Each row below holds a small network's activations on one input, seen along a few directions.
In each table, some parts of the input vary, and every possible input appears once, in random order.
A made-up example of a description, with smaller parts first: one of 8 places around a ring, together with either a single point or one of 9 places along a line or (one of 2 separate values, together with one of 6 places along a line).
Shared parts are said once, and a part with two or three values counts as separate values.
In the rows, zero is written as 128.

Other details of the inputs vary at random and push rows far along two fixed directions, the same in every table; ignore that.

Rows:
r1: [ 97 152 155 103 124 117 158 165 134 213  68 165]
r2: [ 63 168  88 150 100 156  84 172 170  91 159 142]
r3: [ 94 121 111 137 110 193  55 145 132  65 223 118]
r4: [157  89 148 128 122 148 121 118 118 142 132  92]
r5: [169 134 157 116 154  86 167 101 111 155  77 149]
r6: [225  60 136 137 154 136 107  47  96  51 188  68]
r7: [221  52 174 125 150  76 195  86 124 157 110  74]
r8: [213  54 175 129 148  83 196  89 125 152 106  76]
r9: [123 153  90 131 126 157  51 113 129  30 218 130]
r10: [229  74 157 133 156 103 161  49  97 130  96  79]
r11: [ 75 146 120 111 131 124 188 156  87 205  70 155]
r12: [110 185 130 127 135 104 147 138 129 171  38 180]
r13: [107 186 131 117 139  95 147 135 129 173  43 183]
r14: [ 57 172 133 130 111 145 130 178 141 185  85 185]
r15: [ 81 194  88 121 120 146  70 148 140  76 158 171]
r16: [145  85  99 131 137 115 173 110  97 118 143  79]
r17: [ 96 157 159 108 128 113 162 162 133 211  73 169]
r18: [221  49 163 127 144  84 181  79 126 160  99  60]
r19: [ 51 207  75 119 131 120 150 152  94 141  78 192]
r20: [ 59 162 108 124 100 173  64 172 144 113 167 149]
r21: [ 90 155 151 126 120 129 155 162 134 207  56 162]
r22: [208  51 134 135 134 120 125  82 133  80 202  47]
r23: [ 61 164 118 121 107 167  75 178 141 107 182 161]
r24: [162 130 143 133 146 100 163  94 112 158  64 147]
r25: [105 127  85 150 100 169  58 146 161  48 208  99]
r26: [ 73 207 124 122 132 114 130 159 137 136  81 208]
r27: [140 111 179 114 137 112 173 132 118 191  84 136]
r28: [ 98 123  86 156 102 169  66 142 159  47 215 109]
r29: [106 129  86 134 104 157  64 149 161  50 221 104]
r30: [202  44 137 146 137 131 127  82 129  74 194  51]
Each input here is: one of 3 separate values, together with either a single point or one of 9 places around a ring.
The inputs of r22 and r9 match in every part but the choice among 3 separate values. If r16 is changed in the same way as r22 into r9, which row does it become?
Answer: r19
List by row number the other rows that have the choice among 3 separate values in common with r23.
Answer: r1, r3, r4, r11, r14, r17, r20, r21, r27
Which other rows does r10 become when the choice among 3 separate values takes its other values? List them by row number.
Answer: r2, r21

Rows:
r31: [107 134 133 124 121 139 123 138 126 142 126 137]
r32: [142 108 127 125 130 125 144 118 119 133 133 105]
r33: [154 116 136 124 143 125 138 105 104 126 119 119]
r34: [171 100 132 133 136 114 138 100 130 114 128 104]
r35: [ 88 162 131 125 119 135 121 163 142 160 107 161]
r36: [100 123  89 135 108 195  48 136 120  35 239 104]
r37: [ 92 174 123 133 123 120 127 155 153 137 106 169]
r38: [116 154 125 128 125 134 108 136 136 125 125 150]
r39: [114 147 128 126 128 131 118 127 124 128 118 147]
r40: [173 102 146 126 135 115 131 103 128 117 133 107]
r41: [139 129 122 125 136 115 141 114 120 126 118 123]
r42: [144 121 127 124 140 116 143 109 108 133 116 129]
r43: [135 111 132 132 127 121 141 131 138 139 120 116]
r44: [ 88 173 113 132 123 116 132 154 140 136  99 164]
r45: [137 112 133 131 128 117 150 128 127 145 117 113]
r46: [103 136 115 126 122 139 127 141 119 132 136 139]
r47: [137 113 143 132 129 122 142 131 140 143 125 118]
r48: [164  88 151 124 131 122 134 115 130 133 139  97]
What do these inputs look like to the network?
Answer: one of 2 separate values, together with one of 9 places around a ring
The inputs of r32 and r41 match in every part but the choice among 2 separate values. If r35 is changed in the same way as r32 into r41, which row does it become?
Answer: r38
Which other rows does r39 become when the choice among 2 separate values takes its other values? List them by row number.
Answer: r31

Rows:
r49: [118 150 159 121 140 107 176 126 104 209  48 165]
r50: [ 87 154 113 136 108 157  69 140 138  85 171 152]
r51: [ 24 239  85 135 114 124 107 201 172 127  96 216]
r52: [ 92 145 134 141 104 164  86 183 165 112 166 144]
r53: [ 92 132 134 119 132 112 179 155 127 215  86 149]
r54: [141  78 121 132 113 139 113 121 143 112 190  97]
r55: [118 154 154 106 144 100 183 134 108 199  54 167]
r56: [199  80 131 123 143 106 156  85 105 127 111  82]
r57: [ 80 187 102 129 121 137  85 162 152  90 158 161]
r58: [152 104 132 120 130 134 102 105 124  84 174 108]
r59: [177  55 166 122 130 142 136 120 120 141 138  74]
r60: [ 78 181  89 146 120 141  90 157 158  81 150 163]
r61: [198  82 138 117 145 104 152  87 102 129 118  83]
r62: [149  99 113 143 130 129 112 104 125  72 162 108]
r63: [149 100 118 141 128 137 107  99 128  78 163 107]
r64: [ 84 183 110 124 120 145  82 157 154  94 158 162]
r65: [150 105 125 125 132 126 105 108 121  79 174 106]
r66: [193  79 145 129 141 122 141  80 105 138 114  85]
r67: [150 100 126 140 127 142 101  99 126  85 165 107]
r68: [ 78 187  93 132 120 135  87 163 155  84 156 162]
r69: [146 106 112 139 132 153 117  97 104  86 168 104]
r70: [ 85 156 110 145 101 146  98 166 164 101 168 118]
r71: [ 81 180  95 145 118 149  86 150 160  87 149 161]
r72: [192  81 137 129 142 118 148  80 108 133 109  86]
r73: [102 133 141 124 129 114 184 149 124 189  81 120]
r74: [152 103 136 124 125 142  97 103 123  89 172 109]
r75: [166  74 141 124 122 125 150 109 122 137 133  61]
r76: [119 151 138 128 145  94 201 134 107 193  38 169]
r77: [ 86 181 114 128 116 153  77 154 154  99 157 163]
r78: [135  90 126 137 110 137 118 123 140  94 176  77]
r79: [121 155 136 120 143  90 203 136 109 195  40 167]
r80: [120 152 159 111 141 107 178 131 106 205  52 166]
r81: [ 86 174 105 129 124 119 137 157 133 151  73 171]
r82: [121 155 141 114 145  89 197 137 106 194  49 166]
r83: [151 101 111 135 129 125 112 106 126  73 165 104]
r84: [145  76 150 133 114 155 105 137 140 100 178  97]
r85: [ 83 179 104 145 117 153  81 150 157  95 152 161]
r86: [117 157 148 111 146  92 192 139 104 199  51 168]
r87: [168  64 136 121 125 126 143 109 124 156 147  81]
r88: [194  80 155 124 139 122 133  80 101 144 118  87]
r89: [120 148 151 126 143 106 185 125 107 204  44 162]
r90: [107 118 167 121 136 128 173 163 123 198  79 138]
r91: [152  91 124 139 116 139 110 123 151 114 192  94]
r92: [195  84 149 110 144 116 140  86 104 135 124  87]
r93: [ 84 181 114 138 114 154  75 150 153 102 154 163]
r94: [196  83 144 114 146 107 146  87 100 132 122  84]
r95: [ 58 194 102 118 108 156  77 172 139 123 131 177]
r96: [151 104 118 129 131 123 110 108 123  75 170 106]
What do these inputs look like to the network?
Answer: one of 4 places along a line, together with either one of 3 separate values or one of 9 places around a ring
The inputs of r61 and r68 match in every part but the place on the line of 4. If r59 is changed in the same way as r61 into r68, which row does it become?
Answer: r52
Which other rows does r73 become when the choice among 3 separate values takes its other values? List them by row number.
Answer: r53, r90
A walk changes only the place on the line of 4. It starts at r79 and steps to r56. List the rest of the walk in order.
Answer: r83, r51
List by row number the other rows that have the place on the line of 4 in common with r63.
Answer: r50, r54, r58, r62, r65, r67, r74, r78, r83, r84, r96
